Each row below is a small network's average activation on inputs in which a field has the value named, seen along a few directions.
Values that are neighbours, or in one group, have similar rows; names and order tell nothing.
In the rows, 500 means zero.
Strong random noise was added to every row along 8 fixed directions; ignore it. To show where, here is one row again and again, with new noise each time:
[748 231 241 539 246 367 464 402 198 660 314 329 911 548 686 531 383 604
 312 276 520 627]
[407 469 441 589 410 462 605 374 672 421 615 381 479 449 407 572 373 222
 347 416 417 523]
[528 665 666 339 521 385 455 552 463 319 655 467 427 347 519 423 440 535
 609 593 516 375]
[390 439 355 709 523 455 455 388 698 500 583 384 503 515 445 798 663 660
 342 422 523 610]
[388 497 462 724 552 487 435 518 671 512 483 484 372 446 409 674 722 576
 313 536 489 494]
[506 630 585 469 617 453 503 673 458 577 456 605 308 406 509 336 623 524
 654 642 476 513]
[670 426 519 463 435 375 321 617 357 543 526 397 523 439 564 465 664 830
 501 658 518 398]
[625 437 511 456 414 467 543 548 383 576 448 532 442 532 456 293 405 332
 564 486 437 492]
[539 428 453 618 488 468 458 601 492 641 406 510 403 489 466 456 662 540
 444 575 458 524]
[534 484 472 510 471 416 465 479 542 472 528 498 455 576 456 534 479 481
 580 402 558 656]


Field Zuz:
m13: [588 318 457 462 297 587 421 456 515 442 565 384 584 583 458 498 442 415
 375 555 499 473]
m11: [530 406 499 441 360 454 395 538 572 464 530 364 628 488 553 511 412 442
 450 591 573 525]
m7: [549 493 483 516 469 436 575 610 432 693 329 572 481 583 563 316 475 391
 574 542 489 640]
m14: [329 647 452 435 711 602 664 433 537 576 566 488 607 407 695 505 556 593
 632 575 473 555]
m16: [437 512 444 568 456 366 269 572 604 338 364 475 593 434 692 742 637 616
 368 497 683 871]
m10: [586 536 593 310 570 559 657 446 433 499 645 526 519 514 471 302 246 364
 704 520 502 322]
m15: [599 341 546 501 369 424 320 616 555 495 446 502 424 713 383 521 636 608
 548 497 576 573]
m5: [651 434 586 288 243 387 508 574 275 431 446 452 690 510 681 260 302 318
 508 479 505 517]
m1: [432 553 410 413 515 470 632 513 424 613 453 465 658 428 751 455 531 486
 544 546 513 598]
m12: [418 665 475 483 734 574 579 450 482 544 465 605 543 443 585 585 514 605
 655 424 483 702]
m4: [395 535 479 440 570 568 622 451 581 538 661 388 580 408 548 557 541 641
 481 569 413 282]
m18: [473 530 454 570 546 506 532 422 488 523 445 561 497 521 455 551 480 498
 486 376 509 531]
m8: [250 724 431 559 842 619 751 357 619 553 575 606 434 435 511 661 466 540
 679 407 466 701]
m2: [497 504 444 369 525 574 552 333 531 377 650 405 636 510 478 585 302 482
 594 422 519 510]
m9: [636 451 544 475 396 471 336 580 501 415 543 383 489 491 475 508 443 517
 460 612 558 418]
m3: [400 507 504 553 545 621 570 482 569 499 525 609 360 597 414 481 617 443
 510 522 376 485]
m17: [442 502 549 565 596 672 488 422 449 525 491 667 394 562 346 547 571 639
 432 437 397 244]
m6: [691 386 599 509 366 459 340 681 356 554 325 585 467 630 438 345 514 499
 515 544 628 365]
A value of Zuz combines one of 3 hidden first parts with one of 6 second parts; all combinations occur once.
Changing only the second part turns m15 into m2. m5 has the same second part as m15; what does that change turn m5 into?
> m13
Changing only the second part turns m1 into m14. m6 has the same second part as m1; what does that change turn m6 into?
> m10
Changing only the second part turns m16 into m3. m12 has the same second part as m16; what does that change turn m12 into?
> m17

Field Teda:
e7: [655 525 374 332 510 324 531 497 326 668 555 400 540 441 646 293 386 519
 727 531 583 579]
e12: [417 560 630 645 446 547 517 633 573 412 460 486 460 417 608 486 515 400
 341 765 478 350]
e10: [426 563 404 465 603 485 629 669 698 588 410 432 524 423 587 452 522 303
 602 614 461 697]
e6: [213 500 237 609 492 409 565 306 808 360 752 217 550 424 545 878 610 550
 368 528 456 832]
e9: [727 414 512 323 319 422 394 461 509 321 668 488 486 729 484 443 394 455
 822 350 597 830]
e3: [451 477 548 645 531 531 450 445 405 408 452 549 536 412 337 662 396 562
 180 410 369 148]
e5: [442 172 537 505 234 535 585 263 569 395 627 392 584 625 335 567 411 351
 269 323 368 314]
e2: [399 481 387 423 669 721 598 499 592 790 590 596 441 576 436 481 548 505
 755 514 479 577]
e11: [384 659 447 336 666 476 572 494 582 617 729 563 347 684 555 451 676 748
 909 536 448 729]
e8: [496 556 584 711 404 363 380 640 695 480 370 411 384 310 472 556 548 362
 289 614 429 614]
e4: [493 651 859 482 422 440 222 653 580 102 309 612 479 203 558 463 411 162
 169 600 741 412]
e1: [446 486 436 676 505 571 733 341 526 549 592 394 452 478 291 513 464 378
 295 458 421 168]
A value of Teda combines one of 2 hidden first parts with one of 6 second parts; all combinations occur once.
Changing only the second part turns e12 into e7. e4 has the same second part as e12; what does that change turn e4 into?
> e1
Changing only the second part turns e5 into e9. e11 has the same second part as e5; what does that change turn e11 into?
> e6

Field Zaves:
b6: [702 277 346 341 575 648 600 485 416 785 748 342 520 694 436 309 564 688
 723 718 378 268]
b3: [489 733 608 388 614 398 538 848 369 665 309 790 181 496 579 147 628 389
 850 628 518 728]
b1: [685 460 543 474 381 371 239 562 357 341 190 658 570 471 499 560 304 487
 491 244 697 651]
b7: [576 513 472 550 558 368 406 694 422 723 482 536 410 496 587 409 781 808
 683 684 453 596]
b13: [631 201 293 654 384 612 478 456 501 635 376 545 633 870 476 630 566 521
 508 290 542 847]
b11: [341 558 485 453 511 599 651 463 637 544 566 445 502 362 615 426 371 249
 438 662 358 544]
b2: [398 564 542 515 539 560 361 430 615 320 478 578 512 640 399 709 483 422
 495 355 754 612]
b5: [305 591 572 407 605 640 683 405 679 471 813 457 316 438 419 496 603 486
 623 595 277 349]
b12: [351 546 568 569 521 508 439 539 721 390 602 430 462 395 518 636 725 591
 404 615 495 550]
b10: [464 784 540 556 668 446 485 520 377 404 409 547 515 198 664 544 533 600
 419 558 606 448]
b14: [564 562 809 306 375 346 364 751 494 207 551 585 181 495 342 172 498 234
 590 772 490 323]
b9: [512 400 515 493 420 464 490 380 608 426 488 506 598 708 471 635 300 437
 564 254 741 604]
b8: [610 329 406 587 193 253 378 467 568 485 441 253 674 486 523 563 372 361
 210 403 547 706]
b4: [516 542 460 625 518 393 404 477 496 458 405 419 608 417 516 726 518 753
 417 413 557 504]
Zaves is arranged as a line.
A walk along Zaves starts at b10 and steps to its neighbour b1. Put b3, b11, b9, b4 in the order it reaches them.
> b4, b3, b11, b9
List every value one step from b5, in the order listed.
> b12, b14

Field Zonet:
p2: [380 632 534 504 549 569 543 576 689 420 525 464 502 361 541 539 432 270
 468 625 557 513]
p5: [589 273 361 453 439 448 500 484 538 670 622 528 339 864 394 444 594 623
 876 436 465 850]
p9: [399 528 386 644 590 584 441 400 528 436 187 617 765 595 593 809 462 499
 303 193 741 739]
p8: [395 526 584 663 381 460 408 719 658 452 262 656 241 521 442 404 648 134
 337 614 494 704]
p3: [633 515 548 527 387 287 410 792 530 593 371 403 387 285 515 306 534 334
 470 728 530 486]
p1: [568 468 384 626 628 564 514 551 321 775 292 655 443 571 501 461 731 741
 566 447 430 609]
p4: [612 707 600 507 398 151 284 717 334 338  50 617 618 280 733 469 372 332
 394 345 813 782]
p7: [272 487 398 636 690 632 826 319 860 688 865 454 131 616 189 481 513 301
 668 557 209 532]
p10: [206 816 616 406 631 528 616 374 782 115 614 590 501 426 546 689 289 170
 590 315 656 714]
p6: [291 762 534 298 734 585 778 445 445 561 599 599 571 341 706 393 451 481
 707 500 389 531]
Zonet is arranged as a line.
Fewest steps between p2 and p5?
> 5
List every value one step from p7, in the order listed.
> p1, p4
List every value one step from p6, in the order listed.
> p8, p10
